[[ 24  40 -57  59   0   1 -32 -27 -82  24 -22   3]
 [ 65  -3 -86  -2 -85 -89  58  61   8 -84  59 -76]
 [-59  -7 -21 -18  73  69 -43 -36 -22  19 -46  70]
 [ 76 -65 -43 -76  61  59 -67 -61   4  11 -57  48]
 [ 56  18 -56  18  44  52  79  76  72 -49  70  46]
 [-49 -16  55 -11  34  32  41  39  82 -32  39  22]]	-57

[[ 11   7   9  44  -9 -38 -12 -13 -49]
 [-10  33  20  -8 -12  20   5   9 -24]
 [-22  35  10  69 -26  55   5 -12   3]
 [ 39  10  41 -30  -4 -26  21  19 -67]
 [-12   2   0  34  -9 -31   7 -28  23]
 [  1  -1   2  -1   7  54  -8   6  -6]
 [ 18  20  19  40  -8 -18 -34   4 -37]
 [ 19  -3 -10 -34  15  56 -42  53 -34]
 [-18  18   3 -35  -4 -31   0   4   0]
 [-12  -4 -32   7  -9  14   8  20  42]
 [ -7   2  35  26  12 -45 -14 -42 -14]]	9

[[ 24  30   4 -33  -6 -85 -20  39  39  -2  21  18  -4  34  43   0]
 [-13   8  -9 -11  -3 -22   1  12  14  21  31 -13  -6  -3   1  15]
 [ 15  21   7 -23  -2 -64 -15  30  30  -1  16  13  -4  26  30  -1]
 [ -6  -9   7  -2   6 -12   4 -10  -2  -6  -1  -6  -9 -14   7  -2]
 [-19 -25  15  19   0  32  13  -6 -15  -3  -7  -9  -2 -16 -22  -9]
 [  9   7  -5  -6  25   7   6  17  19  -1  27  -9  10  -4   9 -12]
 [ -1   4  -8  -1  -4 -12   8   4  -2   1  12 -12   6   6  -2  11]]	4

[[ 39 -31 -40  93 -22  29]
 [  7  44  13  45 -28  30]
 [ 37 -16 -40   1  31   0]
 [ 33   2 -55  14  34  -1]
 [ 30  -1 -56  16  -1  -8]
 [-24   0  20 -34 -23 -38]
 [ 30 -26 -30  58  -7   4]
 [-12  10  45   1 -13  37]]	-40

[[ 19 -26  -1 -10  -1 -25  -1  45 -12  -6  -5 -19]
 [  7  10 -28   7  -4  18 -15 -22 -21   1  17 -14]
 [-11 -30 -16  -4  12 -33   1  19 -27  -2  -2 -23]
 [ 21  23  30 -29  15   5  20  16   9  32  -2  -2]
 [ -9 -28  51 -23  30 -18  36  -4  20   2   1 -12]
 [  2 -27  39 -31   4  14  35  12  34   3 -22  11]
 [  5   1  35 -17  11   0 -11  -5   7   6  -3  -1]
 [ 12 -22  19   0  10  -8 -43  10  11   1   3   7]
 [  7  -4  21   4   5 -33 -24  29   2  -2  -9   1]
 [  5 -25   1 -10  20 -19 -23  19   3  14  -2  -1]
 [ -8   2   5 -16  15  16  40 -18  14  19  -7   6]
 [-29 -26  68 -20  34 -52  44 -18  15   2  -2 -23]]	-1

[[ 18   5  -6 -38  -2   7 -67 -21 -22]
 [-23   5  10  38   2 -13  54  23  12]
 [ 19   3  -6 -38  -3   8 -66 -22 -21]
 [  9  14   0 -29  -2  -1 -67 -14 -29]
 [-13 -10   3  34   2  -3  69  18  27]
 [-24  12  12  33   2 -16  35  22   0]
 [-16  22  11   8   0 -15 -18   9 -22]
 [ 18 -21 -12 -13  -1  16  10 -12  19]
 [ 24 -13 -12 -33  -2  16 -34 -21   1]
 [  7 -22  -7   8   1  11  44   0  29]
 [-22  18  13  25   1 -17  12  17 -10]]	-6

[[  1 -23  -7 -25  22 -18  20  -3  35]
 [ -2 -19  -4 -18  11  -7  16   1  14]
 [  0 -54 -13 -53  39 -31  36  -5  59]
 [  0  33  16  36 -37  22 -25   5 -43]
 [  1  13   3  11 -10  10  -8  -3 -19]
 [  2 -31  -7 -23  20 -18  27  -2  33]
 [ -1 -22  -6 -19  21 -20  16  -6  29]
 [  0 -77 -23 -81  67 -48  69  -7  92]
 [  6 -47 -13 -46  33 -23  31  -7  49]]	-7

[[ 53   2 -14  31   0  -1 -86   4  -1  13]
 [-41  44 -13 -24   2  14 -16  37   2  20]
 [  7 -23  24 -49   7   8  63  15   2 -48]
 [ 21  60  28  94   2 -29  15  31 -18   9]
 [ 50   1  -7  15  -4 -39  16 -52 -10  -1]
 [-36 -61  27 -55 -20   0   1  82   3  89]
 [ 25 -62   2  -2  -6  -4 -55 -53   1   8]
 [-29   6 -55  19 -13  44   9 -19 -19  24]]	-14
---
[ 75 -64  86  69 -57  29 -39] ⇒ 29

[[ 13   9  22  -5 -14 -20 -11]
 [-94 -17  -7 -48   7  25 -20]] ⇒ -20

[[ 63  64 -17 -34]
 [ -5 -78  48 -19]
 [ 45 -78 -66  58]] ⇒ -17

[[ 33  95   1 -95 -37]
 [ 39  15 -59  78 -56]
 [-62 -45  28  66  21]] ⇒ -95

[-62  30  17 -71 -76 -17 -10] ⇒ -17

[[ 56 -61  62  60 -75  68  63]
 [ 35  72  35  38 -31 -43 -73]
 [-13   2  61 -12 -49  59  26]] ⇒ 68
---
[[  0  28  -9 -74 -27  62]
 [-79 -16  22  34  24  38]] yields 28

[[-36  10 -82   8]
 [ -1  90  41  80]] yields 10

[[-68  33  38  48  51 -20]
 [-43 -11 -40 -37 -48  16]] yields 33

[[-74  77  31 -62  47]
 [ 71  69 -69   6  47]] yields 77

[[ 30 -35  -2  -1 -32]
 [ 40  -4  77 -10 -37]] yields -35

[[-74  23  62 -44  18  24]
 [-94  22  23 -68  35  27]] yields 23
---
(58, -81, -43, -55, -17) -> -17
(-35, 10, 30, 96, -49, -13, 15) -> 15
(-54, 24, 13, -47, 66, -69) -> -69
(-11, -75, -42, -27, -41, 60, 14) -> 14
(0, 79, 29, 13) -> 13
(-22, 55, 77, -11, -27, 6) -> 6
(6, 70, -34, 7, 12, 14) -> 14
(71, 24, -11, 18, 2) -> 2
(64, -57, 68, 16, -22, -81, -28) -> -28
---
[  7 -13  78  55  32 -31  -6] yields -6
[-21 -84 -61 -69 -17] yields -17
[ 49  -7  -8 -92 -79] yields -79
[ 54  52  79 -55 -17  13] yields 13
[  0  67 -89  78  19  -4] yields -4
[-20 -75  31 -54  85 -16  24] yields 24
[  1 -79  71   7  74] yields 74
[ 66 -17  47 -81] yields -81
[ 48  69  50 -81  -2  15 -37] yields -37
